These are the activations of a small neural network, seen along a few directions. Each row is one input.
In each table, some parts of the input vary, and every possible input appears once, in random order.
A made-up example of a description, with smaller parts first: one of 4 places along a line, together with either a single point or one of 9 places along a line or (one of 2 separate values, together with one of 5 places around a ring).
Shared parts are said once, and a part with two or three values counts as separate values.
In the rows, zero is written as 128.

Table:
r1: [115  98 130 116 104 128 122 174 190 142  99  87  81 105  25 167 176 140
 155]
r2: [135 106 170 122 104 131 182  96 143 104 153 160 140 138 196 144 100  89
 143]
r3: [104 105 126 153 108 138 132  99 142  88 162 201 158 151 192 125 121  95
 100]
r4: [136  99 154 116  82 107 188 106 116 116 182 140 165 139 189 166  93  96
 142]
r5: [109  84  95 129 125 132 120 170 181 150 115 101  87 111  24 157 177 157
 162]
r6: [133  91 135 127 122 144 171 101 141 115 167 174 146 150 199 134  98 109
 147]
r7: [160 121 155 175 153 175 138 158  48 106 115 179 139 150 185 119 110 102
 102]
r8: [113 136 157 149 136 177 173 147  88 105 149 171 159 179 175 112 117 112
 114]
r9: [113  90 139 115 136  54 107 181 162 188  67  80  98 133  78 124 204 127
 130]
r10: [134  84 120 120 100 120 175 112 114 126 197 154 171 152 192 156  92 116
 144]
r11: [112 147 114 150 127 164 154 110 122  91 155 196 162 165 181 124 130  65
  89]
r12: [157  90 202 172 114 140 129 138  68  91 108 168 130 124 189 124 106 110
 106]
r13: [199 221 120 137 180 124  55  58 128 121 147  58 200 163 117 113 141 145
 155]
r14: [189 197 171 132 130  96  38  41 148 121 129  57 203 130 126 122 143 155
 168]
r15: [104 183 109  78 118 110 100 109 157 152  88  77  84  43  81 131 103 184
  96]
r16: [108 107 204 146 100 140 164 130 109  90 143 162 150 153 181 120 112 121
 120]
r17: [107  75 105 130 156  60 106 176 154 197  83  93 106 136  75 113 203 144
 136]
r18: [106 119 161 148  91 126 143  95 145  75 148 187 151 140 190 135 123  75
  97]
r19: [120 168 100 113  81 144 122 136 205 155 136  63  63  36  56 146 130 162
 125]
r20: [117 214  66  85 159 128 115 119 129 160 108  93  75  78  67 124 104 179
  92]
r21: [106  92 168 152 118 152 152 134 107 101 157 176 156 165 183 111 109 140
 124]
r22: [123  79 158 161 126 152 123 121  83 112 143 171 138 154 194 121 100 113
 129]
r23: [145 126 111 118 121 144 196 124  97 133 193 151 175 166 179 154  96  85
 131]
r24: [130 124 147 158 146 175 144 135  65 115 136 167 140 168 186 123 106  85
 119]
r25: [126  94 193 155 108 139 134 116  85 100 129 157 130 142 192 130 102  94
 125]
r26: [ 97 166  75  86 145 115  98 108 148 158 109  93  87  49  84 121 109 200
 107]
r27: [114 152  66 122 106 147 120 134 195 162 155  78  66  43  59 135 137 179
 135]
r28: [109 129 131  64 136  71  78 155 121 119  49 103 107  98  67 101 135 139
 133]
r29: [136 197  54 119 115 164 140 141 175 165 149  76  57  74  43 136 134 159
 118]
r30: [103 114  97  78 160  76  77 153 114 127  67 117 112 103  66  91 135 155
 141]
r31: [118 162  85  81 173  88  95 166  96 127  61 115 101 129  55  96 131 133
 131]
r32: [185 176 132 138 156 107  35  41 143 124 149  66 207 138 130 110 147 174
 172]
r33: [154  76 166 178 132 152 119 142  66 104 122 182 138 135 191 115 104 130
 109]
r34: [143 134 125 123 142 168 191 113 123 121 162 171 150 165 187 132 104  79
 134]
r35: [122 122  90 134 167  73 128 189 137 196  73  88  97 164  65 117 198 120
 126]
r36: [127 130  79 129 130 149 144 179 162 151 103  96  80 139  14 157 177 137
 148]
What is each input in this table made of?
> one of 3 separate values, together with either a single point or one of 5 places around a ring or one of 6 places along a line
Changing only the choice among 3 separate values turns r3 into r18. The same change can be made to r27. Which row results?
> r19
List by row number the other rows that have the choice among 3 separate values in common with r24.
> r7, r8, r11, r13, r20, r23, r29, r31, r34, r35, r36
Which other rows does r18 become when the place on the line of 6 takes its other values? List them by row number.
> r2, r4, r12, r16, r25
Which other rows does r9 become when the choice among 3 separate values takes its other values? List them by row number.
> r17, r35

Table:
r37: [170 186 124 130 137 121  72  75 148 134 142  70 160 113 112 124 134 160
 148]
r38: [109 140  79 100 125 123 127 163 165 158 103  92  65  79  40 138 144 157
 126]
r39: [153 158 158 137 133 136 112  71 102  88 154 150 189 152 201 112  97 109
 127]
r40: [103  53 140 152 121 146 194 179 103 123 134 199 117 170 174 136 131  78
 115]
r41: [ 94 114  88 107 137  99 110 190 152 166  72  94  65  99  28 124 172 155
 125]
r42: [102  37 170 150 111 131 187 189  95 117 111 194 109 163 168 135 132  81
 119]
r43: [162 188 118 110 144 101  76  67 143 135 139  72 169 118 116 126 127 157
 147]
r44: [163 154 162 155 130 151 110  76  95  95 161 143 181 144 198 119  98 120
 125]
r45: [154 155 163 149 133 150 110  71 104  89 155 149 184 151 194 120 101 118
 126]
r46: [156 155 157 136 135 133 116  69  90  96 156 148 191 151 206 119  89 117
 123]
r47: [103 126  76 108 145 107 116 178 157 172  82  95  64 100  36 125 166 151
 125]
r48: [160 191 120 110 140 104  73  68 154 128 136  73 167 119 110 118 135 150
 150]
r49: [105  73 141 145  99 161 200 161 113 112 153 191 112 145 171 150 109  84
 115]
r50: [166 185 118 116 146 116  76  70 142 134 144  70 167 117 116 120 123 166
 155]
r51: [161 187 125 124 140 120  71  69 155 128 137  75 163 120 107 126 137 159
 149]
r52: [101 109 105 101 137  94 109 192 148 167  59  89  58  91  31 126 166 153
 128]
r53: [ 92  60 150 144  91 149 196 160 123 116 151 192 108 138 179 145 112  92
 111]
r54: [106 146  82 102 135 119 129 173 158 166  94  89  66  94  38 131 154 154
 122]
r55: [104  76 146 147 109 158 205 172 105 118 145 190 116 162 172 142 119  80
 113]
r56: [159 154 156 142 138 147 114  71  88  96 163 148 187 149 205 114  87 126
 131]
r57: [ 96  40 153 153 113 136 188 190 100 117 125 200 117 170 165 134 136  82
 115]
r58: [ 95 128  87  99 118 111 124 161 175 163  99  93  62  70  47 133 148 165
 122]
Changing only one part turns r38 into r49. The same change can be made to r43. Which row results?
> r46
What is each input in this table made of?
> one of 2 separate values, together with either one of 5 places around a ring or one of 6 places along a line
Which other rows does r57 become when the place on the line of 6 takes its other values? List them by row number.
> r40, r42, r49, r53, r55

Table:
r59: [147  77 126 152 138 149 174 151  89 113 149 186 152 190 174 142 125  64
 141]
r60: [177 108 187 165 156  87  62 131  83 139  81  94 160 156 142 109 162 131
 144]
r61: [ 90  35 168 146 111  94 154 148 132 118 130 184 155 178 183 124 154  94
 130]
r62: [149 193 125  80 160  70  66  78 147 126  91  76 165 134  97 108 144 131
 150]
r63: [122 142 158 146 128 180 196 124  97 114 160 177 137 161 207 124  91  98
 104]
r64: [112 158  85 136 117 132 123 161 180 151 121  92  96 120  38 143 184 134
 116]
r65: [107  93 132 106 134 117 129 195 131 149  78  98  80 118  44 129 152 160
 154]
r66: [132 138 170 140  68 176 161  87 119  65 180 173 145 103 197 152  66 103
 108]
r67: [159 181 127 143 163 141  60  63  94 101 152 122 196 142 161  96 106 168
 132]
r68: [ 82 111  91 102 145 106 126 191  94 145  62 152  58  88  91 107 121 136
  81]
r69: [124 146  91 127 116 162 123 108 199 146 141 106  74  67  91 140 130 155
 134]
r70: [136 156  77  94  99 123 162 100 170 170 192  77 119  81 111 163 101 163
 141]
What is each input in this table made of?
> either one of 3 separate values or one of 4 places along a line or one of 5 places along a line

Table:
r71: [130  67 173 162 112 161 187 134  76  98 169 203 159 173 230 136  91  85
 123]
r72: [120 113 120 123 111 120 128 129 168 139 135 110 116 113 100 142 145 137
 143]
r73: [141 131 140 121 141  94 102 116 130 138 115 102 154 144 122 123 147 132
 144]
r74: [144 165 144 135 130 151 109  95 115 108 137 127 142 114 151 117 103 143
 121]
r75: [117  99 120 126 137 101 129 179 144 159  94 105 101 140  73 128 174 128
 141]
r76: [141 136 127 123 113 116 121 102 159 133 148 102 139 115 123 142 132 134
 144]
r77: [110 144  93 108 121 137 144 128 153 138 140 122 102 101 102 135 119 143
 122]
r78: [119  77 170 167 110 156 185 128  94  96 163 212 157 176 234 131 107  70
 107]
r79: [157 146 141 141 147 116  98 100 121 127 134 108 175 163 136 123 144 130
 146]
r80: [145 179 107 125 126 156 130  88 139 122 170 117 147 119 141 132 105 134
 129]
r81: [129 154 135 117 125 128 112 109 120 119 122 121 123  99 135 120 103 146
 115]
r82: [122 108 131 123 139  96 109 146 138 143 103 110 131 142  99 121 161 135
 143]
r83: [139 139 137 119 152 104  90 118 103 125  97 119 141 131 131 109 127 133
 127]
r84: [105 137  81 108 121 145 162 158 158 154 128 119  74  97  77 145 129 139
 117]
r85: [121 119 124 121 151 105  97 148 109 130  86 128 120 129 107 108 141 136
 124]
r86: [116 112 110 123 150 110 116 180 112 147  78 125  92 126  80 115 154 129
 119]
r87: [130 165 102 108 121 135 137 101 145 133 153 113 125 103 126 134 106 139
 126]
r88: [110 135 122 118 125 130 117 136 125 125 112 129 102  97 111 121 116 148
 111]
r89: [104 129 107 120 124 138 136 166 127 141 102 125  74  93  86 130 128 143
 106]
r90: [157 151 127 140 118 137 116  87 151 123 167 107 162 133 137 141 130 131
 145]
r91: [154 151 144 138 158 127  87 103  97 113 113 125 160 147 146 107 125 131
 132]
r92: [121  81 177 152 108 156 186 131  85  80 157 210 163 180 220 135  98  66
 118]
r93: [114 104 111 125 109 128 147 160 174 155 124 106  86 111  75 150 158 131
 141]
What is each input in this table made of?
> either one of 3 separate values or (one of 4 places along a line, together with one of 5 places around a ring)
What sort of input is r71?
> one of 3 separate values
A walk changes only the place on the ring of 5. It starts at r79 and steps to r90. List the rest of the walk in order.
> r80, r74, r91

Table:
r94: [109 123  93 123 142 138 148 167 118 138 109 148  91 125 103 124 133 117
 110]
r95: [150 136 136 142 156 113  93 130 112 140 106 106 147 151 119 114 154 133
 136]
r96: [116  93 129 142 134 125 144 174 122 147 106 135 101 141 110 129 154 118
 125]
r97: [141 153 117 131 165 127  99 133 107 132 108 116 146 154 107 110 144 135
 133]
r98: [135 180 113 109 153 122 103 114 109 131 108 110 130 118 115 111 116 144
 116]
r99: [151 126 181 157 136 151 134  90  64  78 153 188 191 174 240 107  85  92
 119]
r100: [ 98  64 152 123 107  92 134 157 143 134 104 139 112 127 125 132 148 121
 132]
r101: [127  98 142 126 101  97 131 109 178 137 151 109 149 131 129 147 152 127
 156]
r102: [137 163 123 112 143 120  86 101 110 124 113 109 128  96 124 111 103 164
 122]
r103: [131 160 148 120 123 120  77  95 128 109 107 109 124  84 123 113 109 162
 117]
r104: [105 120 115 111 120 135 137 148 122 132 112 137  85  85 115 125 104 149
 109]
r105: [107 109 110 131 143 139 150 178 117 138 108 144 100 145  98 124 145 121
 121]
r106: [141 166  99 123 164 126  98 122 108 132 109 120 135 135 111 111 132 130
 121]
r107: [115  77 145 128 118 110 140 167 127 133 102 136 108 136 112 135 147 113
 137]
r108: [103 137 106 108 132 135 153 160 120 138 108 138  86 107 107 124 116 130
 104]
r109: [145 126 117 145 125 131 139 128 157 151 152 104 136 147 113 145 157 124
 147]
r110: [130 170  95 111 123 141 148 115 153 142 155 106 121 115 109 141 120 133
 127]
r111: [133 108 160 123 132  78  84 110 133 125 107 110 158 136 134 115 148 137
 144]
r112: [144 111 135 131 111 116 136 120 162 136 148 105 144 141 116 151 151 120
 160]
r113: [142 114 163 157 107 173 181  84 110  90 198 187 182 171 235 146  88  84
 128]
r114: [132 153 104 114 112 141 131 102 155 136 161 105 120  91 118 141 108 152
 134]
r115: [118  82 171 160 109 163 184 137  68  86 157 217 151 164 230 130  86  79
 100]
r116: [150 121 154 128 142  97  89 122 117 125 103 107 155 145 121 120 146 128
 149]
r117: [100 116 140 119 100 135 127 142 139 118 106 138  80  73 115 129 111 146
 105]
r118: [136 143  99 133 134 145 144 132 152 142 154 113 135 151 101 140 148 127
 143]
r119: [137 156  82 126 133 145 143 123 153 143 155 117 125 132 106 140 136 121
 132]
r120: [126 149 129 122  91 141 123  95 172 122 155 105 117  79 119 144 115 150
 130]
Changing only one part turns r98 into r108. The same change can be made to r103. Which row results?
> r117
What is each input in this table made of?
> one of 3 separate values, together with either a single point or one of 8 places along a line
Which other rows does r114 become when the place on the line of 8 takes its other values? List them by row number.
> r101, r109, r110, r112, r118, r119, r120
Which other rows does r119 become when the choice among 3 separate values takes its other values? List them by row number.
> r94, r106
Which other rows does r101 become when the choice among 3 separate values takes its other values? List them by row number.
> r100, r111
